A small network was shown many inputs. Here are its activations along a few directions, one row for each input.
Each table varies a few parts of the input and shows all the possible inputs, shuffled.
Descriptions start from the smaller parts, as in this example, which fits no table here: one of 2 separate values, together with either a single point or one of 11 places around a ring or (one of 4 places along a line, together with one of 5 places around a ring).
Shared parts are said once, and a part with two or three values counts as separate values.
(in the rows, 128 means zero)

Other details of the inputs shift rows strongly along two fixed directions, in all tables alike. That doesn't count.
These rows show it; all are for the same input, with only those details redrawn:
[124 148 121 133 123 126 116 105 136 111 131 113 116 131]
[145  85 120 127  81 141 162 178 140 130 114 156 110 100]
[130 135 123 130 110 118 119 110 140 110 130 133 108 112]
[148  80 121 127  76 140 164 183 141 130 112 163 108  93]
[138  98 117 132  96 156 161 178 136 134 114 130 121 125]
[117 168 120 136 137 125 103  85 135 107 136  97 118 143]

A family of inputs:
row 1: [141 120 143 154 144  81 129  99 134  96 154 180 146 105]
row 2: [123 115 117 126 115 165 135 167 134 147 110 120 123 140]
row 3: [130 121 139 107 130 102 114 109 132 136 127 152 115 105]
row 4: [138  95 123 129 107 144 164 174 142 137 110 140 124 119]
row 5: [122 124 127 124 146 165 140 162 117 162 125  84 144 173]
row 6: [119 160 120 140 144 130 117  95 138 114 136  87 127 154]
row 7: [121 144 133 113 133 123 101 108 121 137 133 119 118 132]
row 8: [135 110 132 121 132 143 158 163 115 152 127 108 149 147]
row 9: [115 154 131 117 145 116  97  92 125 123 124 120 122 128]
row 10: [140  90 120 127  86 147 153 181 141 136 110 155 110 104]
row 11: [122 145 135 114 134 121 103 107 112 134 132 120 123 133]
row 12: [120 172 124 135 146 115 115  80 130  97 135  88 129 141]
row 13: [141  86 134 114 106 132 147 170 124 155 125 145 124 115]
row 14: [114 158 135 117 164 125 107  95 121 136 135  93 135 157]
row 15: [126 108 121 121 118 168 144 178 123 157 109 120 130 145]
row 16: [136 116 116 135 108 155 161 164 131 128 122 108 129 139]
row 17: [125 135 127 126 139 164 143 160 100 152 126  85 151 171]
row 18: [135 127 125 126  98 105 117 107 143 106 130 155 100  90]
row 19: [134 113 119 133 107 155 156 166 128 130 112 123 124 133]
row 20: [130 129 141 107 123  94 105 103 122 124 131 147 116 100]
row 21: [123 123 115 132 118 168 140 166 135 140 111 108 123 147]
row 22: [116 169 136 167 188 117 117  92 116 100 150 103 172 174]
row 23: [118 163 130 167 173 123 115 100 120 107 154 113 165 172]
row 24: [147  91 120 134  96 141 173 172 139 129 123 133 124 115]
row 25: [120 122 123 125 148 169 150 164 123 157 110  94 146 169]
row 26: [140  88 134 110 105 122 136 158 132 152 121 164 113  99]
row 27: [131 117 130 117 102  96 101 100 150 119 129 173  96  78]
row 28: [145  98 122 131 107 138 177 165 137 127 119 129 130 120]
row 29: [112 164 120 136 147 135 104  96 142 121 131  91 121 152]
row 30: [127 129 129 127 141 148 140 148 114 151 137  88 149 162]
row 31: [123 162 132 126 147 110 107  83 117 121 155  89 140 145]
row 32: [120 126 126 120 141 172 139 169 109 162 110  96 140 168]
row 33: [120 126 115 134 126 180 149 177 127 144 104  97 130 160]
row 34: [122 115 124 158 169 152 149 155 117 142 135 145 174 158]
row 35: [135 126 136 113 110 105 113 114 120 130 140 144 118 103]
row 36: [128 119 134 147 153 103 121 110 121 118 141 193 150 106]
row 37: [122 129 119 137 134 168 153 169 128 136 107  89 140 162]
row 38: [134 131 141 111 120  91 112 102 118 120 138 145 123  97]
row 39: [122 139 127 124 123 118 114 111 141 113 117 133 110 110]
row 40: [109 161 124 127 157 133 104  94 137 126 126  96 129 153]
row 41: [134 124 142 101 104  88  95  97 125 123 131 177  96  75]
row 42: [136 121 132 118  87  89 106 102 144 105 125 187  87  63]
row 43: [121 133 127 121 139 158 130 152 112 155 126  89 139 167]
row 44: [126 129 132 116 120 103 101  98 137 128 132 152 109 101]
row 45: [121 124 130 119 144 164 145 169 111 156 112  89 146 166]
row 46: [106 169 122 128 148 143  94  99 127 126 122  97 122 153]
row 47: [113 159 130 118 151 134  96 102 120 141 131  99 125 153]
row 48: [138 122 132 121 100  88 121 102 143  98 125 165 101  75]
row 49: [137 108 133 162 138 140 159 167 115 124 134 150 163 147]
row 50: [146 111 142 108 102  76 129 101 128 115 145 169 117  73]
row 51: [112 150 129 161 198 123 116  94 123 125 154 129 173 164]
row 52: [148  63 136 142 133 107 166 160 133 133 133 224 152  84]
row 53: [127 154 134 119 128 109 110  94 109 118 144 114 131 125]
row 54: [134 137 124 129 109 114 128 108 131 104 130 133 112 107]
row 55: [117 145 135 151 186 104 114  89 119 113 144 155 165 135]
row 56: [132  99 126 115 103 149 141 171 122 149 106 152 119 114]
row 57: [121 126 118 135 140 170 154 164 136 143 110  91 138 164]
row 58: [137 130 135 114 105  95 113 101 120 118 147 144 118  96]
row 59: [132 123 141 108 126  95 113 102 128 130 136 148 118 104]
row 60: [114 169 122 138 147 122  97  81 141 113 137  96 121 147]
row 61: [147 106 141 154 123  75 124 106 138  98 157 200 136  86]
row 62: [107 169 126 125 153 125  90  84 133 117 123 100 123 142]
row 63: [129 145 136 119 132 108 122 105 112 119 140 110 139 127]
row 64: [136 105 120 135 119 156 173 174 136 136 113 111 137 144]
row 65: [139  89 137 105 105 120 139 162 125 145 109 168 115  92]
Q: The inputs of row 24 and row 16 match in every part but one. If row 30 is changed in the same way as row 24 into row 16, which row does it become?
A: row 35
Q: What do these inputs look like to the network?
A: one of 5 places around a ring, together with either one of 2 separate values or one of 11 places along a line
Q: Change only the place on the ring of 5 in row 63. List by row number the other rows that result.
A: row 31, row 50, row 53, row 58
Q: List by row number the other rows that have the place on the ring of 5 in common with row 4.
A: row 1, row 3, row 8, row 14, row 25, row 28, row 40, row 50, row 52, row 57, row 59, row 64
Q: Change only the choice among 2 separate values in row 55. List by row number the other rows that result.
A: row 22
